A small network was shown many inputs. Here are its activations along a few directions, one row for each input.
Each table varies a few parts of the input and shows all the possible inputs, shuffled.
Descriptions start from the smaller parts, as in this example, which fits no table here: one of 8 places around a ring, together with either a single point or one of 9 places around a ring or (one of 2 separate values, together with one of 6 places along a line).
Shared parts are said once, and a part with two or three values counts as separate values.
In the rows, zero is written as 128.

Other details of the inputs vary at random and push rows far along two fixed directions, the same in every table; ignore that.

Rows:
row 1: [190 133  94 149 160 161 170 121 178 167  79 116 165]
row 2: [150 115 153 133 159 132 195 137 181 185 117 159 162]
row 3: [ 42 179 111 147 137  38 137 149  81  54 151  92 109]
row 4: [166 109  76 132 116 117  48 130  96  43 157 151  28]
row 5: [118 139 130  83  89 136  33 108  42  97 141 169  76]
row 6: [140 145 164 145 142 184 159 116 143 191  91 121 189]
row 7: [ 43 199 126 139  90  70 111 132 103  29 159  78 140]
row 8: [ 81 170 134 141 156  62 175 135 113 114 119 104 167]
row 9: [133 153 177 131 117 178 145  97 186 178 101 130 190]
row 10: [ 74 116 118 154 134  66 170 130 167  92 148  32 132]
row 11: [137 108 141 150 159 149 195 156 183 179 121 148 153]
row 12: [ 68 183 123 123 149  70 170 127 115 134 103 104 162]
row 13: [141  63 139 156 146 148 171 131 196 167 128  76 145]
row 14: [ 54 147  77  85 104  29 134 121 100  79 136  44 127]
row 15: [ 79 182 153 149 137  89 152 114 113  95 116  88 185]
row 16: [118 119 130 118  96 146  38 136  42  73 159 159  71]
row 17: [143 133 146 136 161 157 182 136 143 210  93 137 172]
row 18: [121 106 106  99 105 105  77 157  79  85 183 188  33]
row 19: [124 124  92  51  96 103  75 141  61 118 152 199  57]
row 20: [ 58 218  96  90  80  79 119 136  66  69 132  84 178]
row 21: [232  57  99 136 129 200  53 130 128 120 135 193  46]
row 22: [126 125 194 194 153 175 151 111 180 151 119 116 151]
row 23: [147 130 127 113 150 151 201 149 162 212 102 151 171]
row 24: [132 112 160 173 171 156 176 143 163 178 111 135 154]
row 25: [ 47 197 111 126  89  78 114 144  87  37 149  81 160]
row 26: [150  84 125 121 136 148 178 123 175 198 109  79 163]
row 27: [193 120 121 167 169 143 164 109 196 141  94 123 157]
row 28: [198  84 177 101  84 211  38 107 111 142 155 213  93]
row 29: [203  15 141  93 105 169  60 113 122 156 163 166  53]
row 30: [231  77  99 103 122 190  49 102 128 145 116 203  51]
Description of these inputs: one of 5 places along a line, together with either one of 2 separate values or one of 4 places along a line.
Changing only the place on the line of 5 turns row 2 into row 11. The same change can be made to row 8. Which row results?
Answer: row 24
Which other rows agree with row 1 in the place on the line of 5? List them by row number.
Answer: row 6, row 17, row 20, row 23, row 26
Change only the choice among 2 separate values in row 13. List by row number the other rows that result.
Answer: row 21
Change only the place on the line of 4 in row 9. List by row number the other rows that result.
Answer: row 5, row 12, row 19

Rows:
row 31: [148  77 150 129  95 171  28 120  83  89 172 165  43]
row 32: [ 97 194  93 135 125  80 131 137 107  63 120 101 158]
row 33: [ 74 222 134 148 152  91 215 129 159 127  85  88 237]
row 34: [119 177 184 162 155 154 198  96 201 179  76 108 232]
row 35: [146 100 105  80 110 133 101 139  82 142 137 161 102]
row 36: [189 113 199 149 133 246 126  94 197 226  95 184 154]
row 37: [211  85 151 129 141 182 134 106 197 185 117 178 120]
row 38: [141 107 182 137 127 200 127 140 141 192 134 177 126]
row 39: [186 110 148 129 133 208 137 128 178 204 112 197 125]
row 40: [216  29 146 157 154 209 148 110 228 207 114 125 110]
row 41: [ 86 202 104 106  99  68  92 114  66  43 134 112 136]
row 42: [121 181 114 150 155  97 205 132 176 128 100 106 195]
row 43: [ 53 205 120 146 147  92 222 141 150 149  88  44 229]
row 44: [165  89 132 114 127 187 137 136 147 204 118 157 121]
row 45: [205  98 175 157 136 215 103  94 184 175 106 168 139]
row 46: [154 128  85 109 111 116  84 139 100  82 143 163  87]
row 47: [167 128 137 195 176 170 213 124 248 169  88 108 183]
row 48: [ 28 172 114 105 119  19 164 142 103  73 150  77 148]
row 49: [188  56 155 107 136 183 139 112 175 217 115 155 126]
row 50: [ 81 131 140 188 166  86 224 130 224 122 123  41 174]
row 51: [187  81 100  92  99 139  43 120 109  98 157 185  42]
row 52: [189  82 138 139 138 189 118 127 145 174 114 141 133]
row 53: [220  90 162 179 156 240 134 115 212 186 101 172 134]
row 54: [ 84 151  88 123 102  83  86 120  73  46 140  63 110]
row 55: [ 96 191 127 146 158  97 226 132 185 147  88 102 221]
row 56: [ 89 177  92 114 123  72 145 140  80  88 123  81 164]
row 57: [ 81 163 105 128 117  74 122 117  95  77 122  54 159]
row 58: [152  79 156 115  93 162  26 120  73 102 170 176  57]
row 59: [108 206 134 165 160 106 213 126 177 130  87  89 228]
row 60: [ 59 186  63 142 175  14 171 149  71  73 110  81 121]
row 61: [211  37 203 156 159 212 164 113 231 236 127 175 129]
row 62: [156 142 173 203 164 186 184  94 239 165  82  94 197]
row 63: [111 115  74  99 112  63 110 131 102  81 144  81 101]
row 64: [144 145 109  78  82 161  35 138  50 105 150 209  64]
row 65: [ 92 158  99  84 104  93 105 141  48  98 132 120 134]
row 66: [170  68  98 104 147 116  60 124  69 128 140 184   9]
row 67: [ 61 156  73  76  96  50 120 139  80  88 144  80 109]
row 68: [ 65 168 133 114  99  68  94 127  56  54 159 107 121]
row 69: [170  91 178 127 122 222 114 104 155 219 107 151 139]
row 70: [110 113 129  93 106 113  98 150  74 113 163 174  90]
row 71: [100 161  88 132 159  73 109 141  43  88 117 130  89]
row 72: [ 72 180 110 150 165  57 134 117  72  89 102  86 126]
row 73: [ 53 161  89 150 129  47 157 158 113  44 154  68 125]
row 74: [148  94  92  80 105  99  90 126  91 110 150 129  80]
row 75: [184  64  87  90 102 148  53 140  76 117 155 170  52]
row 76: [109 150 112 171 155 121 189 134 167 123 100  50 185]
row 77: [145 115 100  66  81 133  42 128  82 107 160 194  40]
row 78: [211  65 141 128 145 195 144 126 166 207 115 164 129]
row 79: [163  89 109 155 148 156 159 134 175 151 116 103 130]
row 80: [ 54 160 155 155 151  85 229 135 202 160 118  64 193]
row 81: [ 62 158 150 103  96  89  92 125  59  83 153 126 126]
row 82: [115 141  75 121 114  78 105 127 129  50 145 104  85]
row 83: [123 102 166  95  79 173  32 124  61 128 169 190  58]
row 84: [177  99 150 110 131 167 129 110 174 178 118 179 123]
row 85: [142  90 121 121  98 153  38 147  63  73 178 172  38]
row 86: [ 51 169  93 138 129  32 161 159 103  54 150  73 145]
row 87: [136  88 132  88  91 159  60 153  71 135 175 207  44]
row 88: [141 123 172 153 145 157 157 135 149 160 128 144 157]
row 89: [157  68 166 158 151 150 160 124 206 173 134 125 130]
row 90: [155  91 138  70  84 166  31 110  47 133 145 177  77]
row 91: [ 72 159 108 125 110  68 102 154  63  50 159 107 116]
row 92: [106 129 145  98 103 128  86 146  60 111 157 173 103]
row 93: [ 85 162 144 169 165  84 235 144 183 141 116  79 206]
row 94: [ 98 170 148 158 152 107 203 106 167 149  88  47 227]
Changing only one part turns row 74 into row 56. The same change can be made to row 48. Which row results?
Answer: row 92
Changing only one part turns row 36 into row 64. The same change can be made to row 68. Which row results?
Answer: row 88
Describe the family of inputs behind these rows.
Answer: one of 4 places along a line, together with either a single point or (one of 3 separate values, together with one of 5 places along a line)
Change only the choice among 3 separate values in row 81. List by row number the other rows that result.
Answer: row 34, row 90
Change only the place on the line of 4 in row 50. List by row number the other rows that result.
Answer: row 31, row 73, row 85
Start at row 62 and move only the place on the line of 4, one step at a time. The first step leads to row 53. Which rows follow, in order?
Answer: row 47, row 82

Rows:
row 95: [210  83  64 106 122 152  73 147 109 101 144 186  47]
row 96: [133 159 121 175 187 129 186 128 160 140  78 117 178]
row 97: [105 192 102 132 121 108 111 146  69  84 119 141 142]
row 98: [154  69 208 152 136 210 124 140 151 203 146 177 122]
row 99: [157  71 208 133 116 211 125 125 166 195 153 187 130]
row 100: [121 142 106  92 131  76 130 136  87 126 133 142 103]
row 101: [ 97 132  96 109 125  93 108 121  70 101 115  82 123]
row 102: [102 177 156 117 141 130 206 130 163 183 103 127 196]
row 103: [119 128  82 146 123  87 112 134 137  47 153  76  86]
row 104: [114 153 156 174 138 136 160 104 214 122 111  86 178]
row 105: [120 141 130 140 146 100 184 105 162 152  95  52 198]
row 106: [126 140 130 151 122 101  93 109 117  66 144 106 102]
row 107: [158  47 156  89  84 170  48 137 111 138 178 208  48]
row 108: [ 85 183 146 140 156 112 205 144 140 182 100 110 193]
row 109: [153 163 123 165 173 116 187 121 174 136  90 116 188]
row 110: [ 81 104 135 135 135  93 119 146  88 102 151 125  93]
row 111: [172  87 147 109 112 184 120 103 175 191 104 129 152]
row 112: [ 99 162 144 156 111 132  84 125  94  80 143 114 117]
row 113: [ 91 163 117  83  81 112 105 114  78 101 131  97 155]
row 114: [105 136 124 160 139 115  92 114 103  71 134 108  94]
row 115: [137  97  64  99 109  99 117 130 114 105 136  77 103]
row 116: [ 86 151  95 104 146  72 136 142  71 119 122 132 103]
row 117: [162 105 144 104 134 164 148 124 176 211 113 181 133]
row 118: [106 112 171 165 157 102 196 131 180 152 131  94 168]
row 119: [ 87 179 140 136  91 117  94 112 106  57 147 110 130]
row 120: [191 121 133 134 138 184 129 120 183 164 100 182 148]
row 121: [186 140 157 135 129 206 132 119 157 165 104 190 158]
row 122: [ 89 159 115 103 100 111  99 128  62 110 129  90 148]
row 123: [110 129  53  93 131  60 151 153 108 110 144 114  90]
row 124: [184  14 118 102 106 160  66 155 114 128 189 185  14]
Changing only one part turns row 97 into row 98. The same change can be made to row 121. Which row results?
Answer: row 99
Describe the family of inputs behind these rows.
Answer: one of 5 separate values, together with either a single point or one of 5 places around a ring

Rows:
row 125: [163 115 127 125 129 155 131 119 153 153 116 135 136]
row 126: [138 133 156 123 125 165 135 131 136 166 121 165 148]
row 127: [139 116 159 142 133 157 135 128 150 154 132 150 130]
row 128: [112 149 127 120 117 115 105 130 100  99 138 146 114]
row 129: [121 113 104 111 113 102 111 132 115 100 146 115 103]
row 130: [147 103 148 150 141 151 137 130 159 145 132 143 122]
row 131: [ 52 199 112 144 152  51 208 130 141 111  99  48 205]
row 132: [145 107 143 129 135 147 145 133 153 164 130 148 126]
row 133: [110 125 116 107 118 105 114 135  91 119 141 125 108]
row 134: [162 120 128 130 140 151 140 128 150 156 116 153 131]
row 135: [141 110 158 138 123 161 126 119 153 151 131 132 134]
row 136: [126 145 115 118 110 122  97 123 102  94 134 127 120]
row 137: [146 121 155 137 125 163 121 113 152 147 121 139 139]
row 138: [110 144 129 119 119 117 100 125  88 106 132 133 117]
row 139: [107 150 128  98  97 126 101 129  91 113 137 137 133]
row 140: [161 103 122 139 145 147 143 132 160 151 122 142 118]
row 141: [156 128 143 143 138 160 131 124 147 146 118 154 135]
row 142: [126 121  96 117 128 105 112 134  99 107 132 119 101]
row 143: [128 137 101 108 122 110 109 130  89 112 127 130 114]
row 144: [149  98 148 145 131 155 128 121 162 142 131 126 127]
row 145: [ 62 176 132 146 139  78 173 132 124 108 120  70 175]
row 146: [125 129 108 126 115 117  99 127 112  88 139 116 107]
row 147: [145  98 150 149 143 152 132 124 146 151 126 130 124]
row 148: [119 135 111 103 108 110 105 125 106 107 136 128 115]
row 149: [ 90 169 138 188 176 101 226 125 194 143  86  48 214]
row 150: [103 150 130 102 109 124 105 133  76 122 132 141 131]
row 151: [123 135 108 131 125 112 108 136 108  90 140 133 102]
row 152: [114 125 114 103 106 108 110 131 107 110 146 121 111]
row 153: [154 123 145 142 140 162 126 119 134 152 112 141 137]
row 154: [162  98 122 135 135 151 134 123 163 148 122 124 123]
row 155: [119 118 104 115 124  97 120 142 112 102 147 132  97]
row 156: [117 113 106 115 125  99 115 136 100 109 141 119 100]
row 157: [150 118 140 128 137 149 139 126 152 160 120 155 130]
Describe the family of inputs behind these rows.
Answer: one of 3 separate values, together with either a single point or (one of 2 separate values, together with one of 5 places around a ring)
Changing only the choice among 3 separate values turns row 125 into row 134. The same change can be made to row 135. Which row results?
Answer: row 127
Change only the choice among 3 separate values in row 138. List by row number the other rows that result.
Answer: row 128, row 137
